Each row below holds a small network's activations on one input, seen along a few directions.
In each table, some parts of the input vary, and every possible input appears once, in random order.
A made-up example of a description, with smaller parts first: one of 2 separate values, together with either a single point or one of 11 places along a line or (one of 5 places around a ring, together with one of 6 places along a line).
Shared parts are said once, and a part with two or three values counts as separate values.
In the rows, 128 means zero.

Rows:
x1: [123 123  85  92  77 101  57 157 131  58 149]
x2: [127 185 204 178 160  77 100 122 146 164 157]
x3: [115 133  75  43 140 105  80 140 122  63 148]
x4: [115  93  92 103  48 129  76 169 154 124 158]
x5: [128  80 162 170 156 124 213 126  65 107 125]
x6: [165 140 167 167 188 139 147 161 106 143 144]
x7: [121 147 131 206 158 174 232 138 167  87 145]
x8: [160  75 168 164 153 106  92  92 102 146  77]
x9: [158 214 218 150 120  93 128  77 174 182 151]
x10: [ 89 129  47  63 123 166 117 138 118 180 140]
x11: [122 103 118 189 140 138 237 132 135 101  67]
x12: [191 104 182 135 113 121 121  46 130 164  70]
x13: [ 94 158  58  41 149 148  96 135  91 111 130]
x14: [ 85 109  83  90  67 172  97 160 150 163 130]
Question: What is each input in this table made of?
Answer: either one of 6 places around a ring or (one of 2 separate values, together with one of 4 places along a line)
Question: Start at x10 and move only the place on the ring of 6, one step at a time. The first step leads to x14. Which rows follow, in order?
Answer: x4, x1, x3, x13
Question: Change only the choice among 2 separate values in x8. List by row number the other rows that result.
Answer: x2

Rows:
x15: [129 125  85  71  97 125  81 110 142 103 109]
x16: [114 196 130 107 164 125 137 128 132 136 163]
x17: [ 98 115  65 116 134 173 139 168 130 122 129]
x18: [142 142 157 166 111 130 154 131 162 144 132]
x19: [146 113 153 147 164 108 137 114  97 130  98]
x20: [131 133 162 156 110 137 144 103 141 170 113]
x21: [102  96  83  93 102 139 149 143 103 107 131]
x22: [152 109 156 141 148 132 136  94 116 168 105]
x23: [152 120 157 159 155 117 143 127 110  91 125]
x24: [129 132 154 175 130 110 152 133 150 101 141]
x25: [113 126 104  76  93 112  35 157 126 137 162]
Question: What is each input in this table made of?
Answer: either a single point or one of 4 places along a line or one of 6 places around a ring
Question: Which of the alternatives is x16?
Answer: a single point

Rows:
x26: [144 143 153  92 139  97  76 110 102 136 147]
x27: [ 78 140  71  92 103 172 127 154 146 158 158]
x28: [141 108 180 200 141 122 233  98 118 110 106]
x29: [125 165 136 136  88 125 117 131 183 143 143]
x30: [162  94 201 221 138 129 163 125 129 168 109]
x31: [123 158 133 161 168 120 146 146 140  84 145]
x32: [121 138 126  89  82 105  70 123 138 158 131]
x33: [129  74  62  76 110 136 103 148  99  77 102]
x34: [ 93 144  69  98 135 160 158 180 120 113 154]
x35: [148 171 162 140 144 119 123 118 148 121 157]
x36: [167 131 183 175 176 134 177  70 122 175  69]
x37: [113  71  64  71  77 148  72 123 125 121 105]
x38: [119 128 124 113 162  98  99 138  95 100 136]
Question: What is each input in this table made of?
Answer: either one of 3 separate values or (one of 2 separate values, together with one of 5 places around a ring)
Question: Change only the choice among 2 separate values in x32. List by row number the other rows that result.
Answer: x29
Question: Which other rows belong to the same alternative as x30? List them by row number.
Answer: x28, x36

Rows:
x39: [136 113 144 192 106 129 164 125 136  97 102]
x40: [156 106 174 144 159 117 121  94  92 139  99]
x41: [138 103 158 172 136 115 151 127 126  81  99]
x42: [164 125 164 138 178 105 132  98  97 159 127]
x43: [111 150  76  51 101 107  29 137 148 151 103]
x44: [ 88  82  50  85 105 165 138 230  77 122 148]
x45: [ 33 104  21  49 117 145 152 127  92  94 131]
x46: [ 80 148  93  92 100  96  12 158 147 139 152]
x47: [143 113 151 172 103 142 157 102 145 174 109]
x48: [111 117 108  87  80 122  36 157 144 120 200]
x49: [117 108  11  75 151 212 106 161 141  90 120]
x50: [135 123 135 185 114 123 183 133 161 118 124]
x51: [129 145 168 154 122 152 158 108 154 180 123]
x52: [150 152 155 163 173 104 144 123 104  96 135]
x53: [126 175 157 159 156 124 177 136 151 127 152]
x54: [132 122  96  45  68 133  67 125 133  87 176]
x55: [137 171 156 154 177 109 163 132 127 117 148]
x56: [121 155 153 168 134 134 184 140 169 124 138]
x57: [136 147  75  22  66 113  77 129 126 114 123]
x58: [134 165 173 146 145 143 151 105 136 183 137]
x59: [149  84 170 153 133 124 132  99 115 140  87]
x60: [151  86 153 168 111 130 152 100 130 160  94]
x61: [145 161 172 141 165 127 137 101 112 172 132]
x62: [149 116 159 157 170  99 148 126 108  83 114]
Question: What is each input in this table made of?
Answer: either one of 3 separate values or one of 5 places around a ring or (one of 2 separate values, together with one of 8 places around a ring)

Rows:
x63: [128 105  95 104  56 117  58 135 170 105 115]
x64: [135  94 123  69 107 116  33 131  86 180 132]
x65: [126 126 126 184 149 169 232 160 122 114 109]
x66: [ 87 183 108  96 147 129  75 184 129 163 197]
x67: [112 169  96  67 123 108 118 124 129  65 161]
x68: [ 90 119  44  99 114 180 170 192 118  94 130]
x69: [148 175 178 151 158  97 180  93 134  85 140]
x70: [109  68  67  93 148 160 108 152  94  95 109]
x71: [131  98 114 102 109  89  37 163 109 102 137]
x72: [144  75 149 178 183 148 171 119  99 116  88]
x73: [118 111  45  98 158 169 139 166 114  78 136]
x74: [137 126  93  67 119  94  70 107 121  77 100]
x75: [ 84 191  88  98  94 157  95 156 191 166 176]
x76: [142 146 198 186 149  92 147 148 121 109 176]
x77: [ 85  56  57 102 109 154 144 138  81 102 104]
x78: [ 92 212  86  61 156 134 108 128 141 139 161]
x79: [118  84 128 179 128 153 246 132 121 139  97]
x80: [ 82  77  46  94  92 164 184 165 117 119 118]
x81: [140 154 179 188  96 120 168 120 182 112 155]
x82: [128 218 168 145 190 123 169  97 145 159 140]
x83: [106 140 117 102 114 103  84 180 117  89 197]
x84: [154 118 127 183 193 158 201 133 118  98 115]
x85: [132 101 104  70  54 144  53 103 146 184 110]
x86: [121  63 138 186 145 143 206 105  86 122  83]
x87: [141 122 102  34 116 121  66  75  98 156  96]
x88: [167 104 195 186 145  78 100 130 113 122 116]
x89: [164 112 176 188  92 106 121 102 174 125  94]
x90: [168 108 185 154  90 133 116  71 150 203  90]
x91: [120 197 170 182 129 146 158 124 194 186 155]
x92: [170 100 204 152 142 105  95  99  90 200 112]
x93: [103 148  98 104  60 132 105 152 178  92 176]
x94: [173 133 175 151 154  82 133  74 125  97  79]
x95: [176 129 183 117 151 110 128  44 102 176  75]
x96: [122 189 189 180 181 118 137 152 133 183 176]
Question: Changing only one part turns x81 into x93. The same change can be made to x91. Which row results?
Answer: x75
Question: What is each input in this table made of?
Answer: one of 2 separate values, together with either one of 5 places around a ring or (one of 3 separate values, together with one of 4 places along a line)
Question: Change only the choice among 3 separate values in x78. List by row number the other rows that result.
Answer: x66, x75
